These are the activations of a small neural network, seen along a few directions. Each row is one input.
Each table varies a few parts of the input and shows all the possible inputs, shuffled.
A made-up example of a description, with smaller parts first: one of 6 places along a line, together with either a single point or one of 11 places around a ring or (one of 3 separate values, together with one of 5 places around a ring).
Shared parts are said once, and a part with two or three values counts as separate values.
In the rows, 128 means zero.

Other details of the inputs vary at random and push rows far along two fixed directions, the same in every table; ignore that.

Table:
row 1: [115 142 136  93 119 106 142 149 109 148 128 127 135]
row 2: [143 107 136  89 125  94 147 165 143 128 135 116 132]
row 3: [ 91 137 117 172 137 157 101  97 125 131 112 135 112]
row 4: [172 119 144 103 116  88 126 161 132 128 125 104 125]
row 5: [179 115 137 103 123  94 130 158 133 123 137 111 132]
row 6: [121 179 130  82 116 150 144 121  80 162 155 139 147]
row 7: [143 117 126 160 124 137 125 112 145 103 115 132 118]
row 8: [146 158 138  82 115 145 134 129  89 153 151 125 140]
row 9: [ 83 143 127 129 143 160 125 113  92 147 125 148 140]
row 10: [128  98 116 144 139 117 131 128 171 111 132 124 120]
row 11: [170 124 141 107 111 122 132 141 138 119 140 109 129]
row 12: [ 52 133 114 194 147 178  99  81 123 128 101 145 112]
row 13: [107 170 146 104 127 140 132 136  60 157 118 141 156]
row 14: [125  98 111 177 138 131 107 110 172 105 121 122 105]
row 15: [159 140 136  98 119 129 135 133  97 137 137 131 131]
row 16: [154  99 121 142 121 121 125 120 165 106 126 119 103]
row 17: [141  97 139 125 130 110 131 149 151 111 121 118 131]
row 18: [140  91 121 144 137 117 126 130 168 108 131 121 121]
row 19: [ 61 174 115 201 143 225 104  53  94 129 115 162 136]
row 20: [130 153 123  98 127 117 137 136 103 151 146 136 140]
row 21: [128 151 136 112 137 141 135 130  83 143 135 146 162]
row 22: [129 104 118 155 122  98 122 131 181 110 116 113 104]
row 23: [144 100 113 147 119 110 136 122 183 101 126 122 101]
row 24: [160 126 128  93 123  98 136 154 128 137 146 116 128]
row 25: [110 159 131 113 144 160 128 117  69 153 139 152 156]
row 26: [118 157 119 112 128 152 133 110  92 148 139 145 125]
row 27: [142  92 117 163 119 126 124 117 206  90 128 105  98]
row 28: [109 141 132  90 129 119 148 144 105 148 137 140 147]
row 29: [ 91 132 131 158 142 155 124 113 116 122 110 148 144]
row 30: [ 65 121 114 186 141 155 109  96 150 119 104 135 106]
row 31: [125 147 148  94 124 122 130 147  81 151 124 126 143]
row 32: [116  95 114 182 130 117 110 117 193  99 109 114  92]
row 33: [173 124 147 109 112  88 131 163 130 124 121 108 133]
row 34: [168 124 136 119 123 103 130 150 129 120 131 118 139]
row 35: [143 115 125 102 128  99 148 148 145 128 144 127 138]
Description of these inputs: one of 5 places along a line, together with either one of 2 separate values or one of 5 places around a ring.
Q: The inputs of row 21 and row 35 match in every part but the place on the line of 5. If row 7 is changed in the same way as row 21 into row 35, which row does it become?
A: row 23
Q: Which other rows does row 27 become when the choice among 2 separate values takes its other values? List them by row number.
A: row 26

Table:
row 36: [183 161 137  92 114 125 129 137  87 148 154 117 146]
row 37: [176 125 127 137 118 132 127 116 124 114 130 125 115]
row 38: [175 158 142  70 110 134 143 133 101 148 170 117 146]
row 39: [143 129 140  65 124 106 160 163 114 139 142 129 162]
row 40: [138 124 127 108 131 105 143 148 126 130 133 138 154]
row 41: [118 100 117 153 143 121 122 132 156 112 126 134 128]
row 42: [ 48 158 110 182 163 190 107  88  77 144 111 166 144]
row 43: [120 125 121 150 124 101 131 135 157 116 112 117 108]
row 44: [129 122 133 119 144 108 127 147 123 134 125 121 123]
row 45: [117 108 141 155 132 122 130 137 154 104 103 128 139]
row 46: [105  87 113 155 139 129 128 118 179 109 119 119 109]
row 47: [107 116 116 147 132 122 117 119 146 135 128 134 114]
row 48: [114 128 122 116 115 115 142 134 148 127 134 121 118]
row 49: [125  85 143 156 131 111 119 143 168  99 106 115 123]
row 50: [143 111 151 101 125  98 127 161 128 129 121 110 129]
row 51: [133 149 135  84 124 104 134 154  87 164 131 124 134]
row 52: [111 103 128 167 113 110 114 124 179 101  97 111 104]
row 53: [192 143 138  58 101 126 158 138  92 139 162 122 136]
row 54: [121 148 128 104 121 104 137 138 122 142 138 133 124]
row 55: [ 94 129 125 165 148 137 127 113 120 120 111 145 143]
row 56: [ 38 152 110 162 157 200 119  79  88 145 125 168 142]
row 57: [ 97 150 133 120 126 144 118 130  96 155 111 132 130]
row 58: [171 106 136 162 114 137 120 116 169  84 113 113  97]
row 59: [167 134 139 137 113 140 114 125 135 117 133 109 128]
row 60: [165 133 116 137 122 138 116 113 144 120 149 123 126]
row 61: [116  77 108 174 144 114 107 118 199  96 112 121  99]
row 62: [ 45 187 118 123 146 191 129  91  56 178 138 162 135]
row 63: [196 137 131  86 109 120 141 134 109 137 150 132 130]
Q: The inputs of row 59 and row 60 match in every part but one. If row 45 is changed in the same way as row 59 into row 60, which row does it become?
A: row 40
Q: What do these inputs look like to the network?
A: one of 4 places along a line, together with either one of 2 separate values or one of 5 places along a line
Q: A walk changes only the place on the line of 5. It starts at row 39 and steps to row 56. List the rest of the walk in order.
A: row 46, row 62, row 48
Q: Which other rows does row 37 become when the choice among 2 separate values takes its other values? List them by row number.
A: row 36
Q: Which other rows does row 50 become when the place on the line of 4 takes its other values? List them by row number.
A: row 44, row 46, row 61

Table:
row 64: [161  75 119 192 126 115 106 128 219  72 114  96  90]
row 65: [251  95 147  30  89  47 180 200 173 107 162  89 130]
row 66: [ 86 191 139  63 151 133 145 149  14 194 148 165 195]
row 67: [ 88 138 120 193 139 204 106  82 131 104 116 143 124]
row 68: [164 183 147  65 117 125 131 144  27 175 142 140 154]
row 69: [240 124 137  29  95  42 164 195 137 138 170  96 126]
row 70: [ 75 157 116 184 140 210 113  52 112 132 130 154 132]
row 71: [ 63 117 124 188 135 128 118 111 174 110  90 124 115]
row 72: [106 142 123 184 133 183 106  82 103 116 109 152 126]
row 73: [130  49 122 150 132  76 131 155 219  90 105  99  93]
row 74: [ 98 136 105 181 133 178  99  71 137 127 129 139 110]
row 75: [ 74 197 148  48 128 140 145 145  16 199 136 151 161]
row 76: [125  60 117 156 146  81 121 151 202 100 112 116 107]
Q: What do these inputs look like to the network?
A: either one of 5 places along a line or (one of 2 separate values, together with one of 4 places along a line)
Q: What sort of input is row 74?
A: one of 2 separate values, together with one of 4 places along a line
Q: Which other rows does row 68 become when the place on the line of 4 takes its other values? List them by row number.
A: row 64, row 69, row 74
